[[113 117 126 112 115 106 124 124 116 127 125 135]
 [121 113 141 127 113 118 106 150 120 145 109 140]
 [116 111 126 115 109 104 121 128 111 129 122 142]
 [118 110 124 115 108 104 124 129 110 127 125 146]
 [117 127 113 121 127 113 143  99 123 112 140 121]
 [124 112 140 124 111 117 107 152 117 144 109 144]
 [119 134 145 129 136 133 110 138 141 145 113 115]
 [125 133 125 118 134 123 131 106 129 123 127 111]
 [143 111 126 129 111 122 124 138 110 129 120 149]
 [131 110 135 139 111 122 112 148 117 140 112 144]
 [119 121 143 118 120 120 106 144 125 145 108 130]]
The 2nd entry, reading row by row: 117
Find the bottom-left entry.
119
Find the entry directly above the smallest entry.
129
Find the last entry, reading row by row.
130
Find the 3rd entry, reading row by row.
126
The largest entry in the last column: 149
The smallest entry in the last row is 106
The fourth-last entry, reading row by row -> 125
The 1st entry, reading row by row is 113
Find the entry directly above 130.
144
Find the top entry of the column that holds the largest entry.
124
Find the entry directly above the largest entry.
99
Find the entry just left of the largest entry.
107
Find the entry just right of 136.
133
The largest entry in the first row: 135
The last entry of the largest entry's row is 144
The second entry from the end, reading row by row: 108
Find the bottom entry of the column that holds the largest entry.
144
Find the entry just left of the smallest entry.
143
The third entry on the main diagonal: 126
The smallest entry in the first row: 106
Find the largest entry in the last row.
145
The first entry in the row that holds the largest entry -> 124
The 3rd entry on the diagonal from the top-right corner is 129
Find the entry just right of 148.
117
Find the largest entry in the first column.
143
Find the 4th entry in reading order.
112

X =
[[133 128 134 129]
 [134 128 135 116]
 [133 128 131 137]
 [126 128 123 131]
 [127 128 136 135]
 [123 128 136 134]
 [123 128 149 144]]
Find the bottom-left entry.
Answer: 123
Find the entry directly below 126.
Answer: 127
Find the entry directly above 126.
Answer: 133
Find the entry in the bottom-right corner.
Answer: 144
Find the 5th entry in reading order.
Answer: 134
Find the entry in the top-left corner.
Answer: 133
The entry directly below the smallest entry -> 137
The smallest entry in the first row is 128
The entry in the top-right corner is 129
Find the entry just left of 137.
Answer: 131

W =
[[122 127 126 123 115 114 128 124 120 126 125 124]
 [128 114 114 131 132 131 113 115 133 114 131 117]
 [111 123 119 148 114 115 121 120 151 121 147 126]
 [131 112 112 130 134 132 111 113 132 112 131 114]
 [123 153 158 112 117 122 157 156 113 157 114 150]
 [121 151 156 112 114 120 155 155 112 155 113 149]
 [113 121 113 133 126 118 111 119 124 116 121 126]
 [114 122 114 132 128 120 112 120 124 117 120 127]
 [103 140 130 141 113 108 129 135 131 134 129 144]
 [138 132 141 120 127 134 142 136 128 137 130 129]
 [115 122 114 132 128 120 112 120 124 117 121 126]
 [122 149 153 114 116 121 152 152 114 152 115 147]
 [134 138 140 107 141 138 135 143 103 140 101 139]
 [150 116 126 106 149 153 124 124 115 122 113 115]]
Give the largest entry in the last column.
A: 150
The 3rd entry on the main diagonal: 119
Give the largest entry in the first column.
A: 150
The fourth-last entry, reading row by row -> 115
The entry directly below the smallest entry is 113
Give the bottom-right entry.
A: 115
The entry in the top-left corner: 122
The largest entry in the first row -> 128
Give the entry in the top-right corner.
A: 124
The fifth entry in reading order is 115
The second entry in reading order: 127
Give the smallest entry in the last column.
A: 114
The first entry in the row that holds the largest entry: 123
The maximum is 158
The entry just left of the largest entry: 153
Give the 2nd entry on the diagonal from the top-right corner.
A: 131
The entry just right of the largest entry is 112
The largest entry in the last row -> 153
The entry just right of the smallest entry: 139
The bottom entry of the column that holds the largest entry: 126
Give the 2nd entry on the main diagonal.
A: 114
Give the entry directly above the smallest entry.
A: 115
Give the first entry of the smallest entry's row.
A: 134
Give the entry just left of 118.
A: 126

grid = 122,119,157,124,136,129,142
Give the 5th entry from the end.
A: 157
The second entry from the right: 129
Give the 2nd largest entry.
A: 142

Questions about the array below. Indices start at 0.
1) What is the entry just left of 113?
2) What is the entry just left of the centre entry?
3) What is the entry in row 0 and column 1?
4) What is the entry directly above the centre entry?
5) What is the entry at row 1, column 0?
6) What is the entry just right of the centre entry?
7) What is the entry in row 2 and column 1?
8) What is the entry in the top-right corner?
[[121 132 118 150 117 122 128 126 126 147 122]
 [129 132 126 140 139 132 134 128 129 130 121]
 [125 121 127 123 120 129 124 132 127 139 136]
 [124 128 121 122 131 130 140 121 128 103 141]
 [123 152 136 135 138 132 126 132 130 110 137]
 [123 128 118 131 126 125 131 129 128 126 137]
 [131 118 118 126 113 128 126 127 131 155 130]
 [122 118 126 133 123 129 134 126 135 138 140]
 [134 122 120 121 117 130 128 130 125 151 141]
 [132 145 138 119 121 135 123 126 131 120 142]
 [122 136 124 122 133 127 124 130 122 142 133]
 [130 131 128 138 140 129 127 128 129 104 121]
 [121 124 130 133 116 128 132 128 120 146 135]
 [134 125 118 126 116 127 128 127 128 139 123]
 [130 127 129 138 124 132 127 129 133 126 120]]
1) 126
2) 123
3) 132
4) 128
5) 129
6) 134
7) 121
8) 122

x =
[[138 116 118 156 133]
 [118 141 120 106 130]]
The first entry, reading row by row?
A: 138
The last entry, reading row by row -> 130
The bottom-left entry is 118
The second entry on the main diagonal?
A: 141
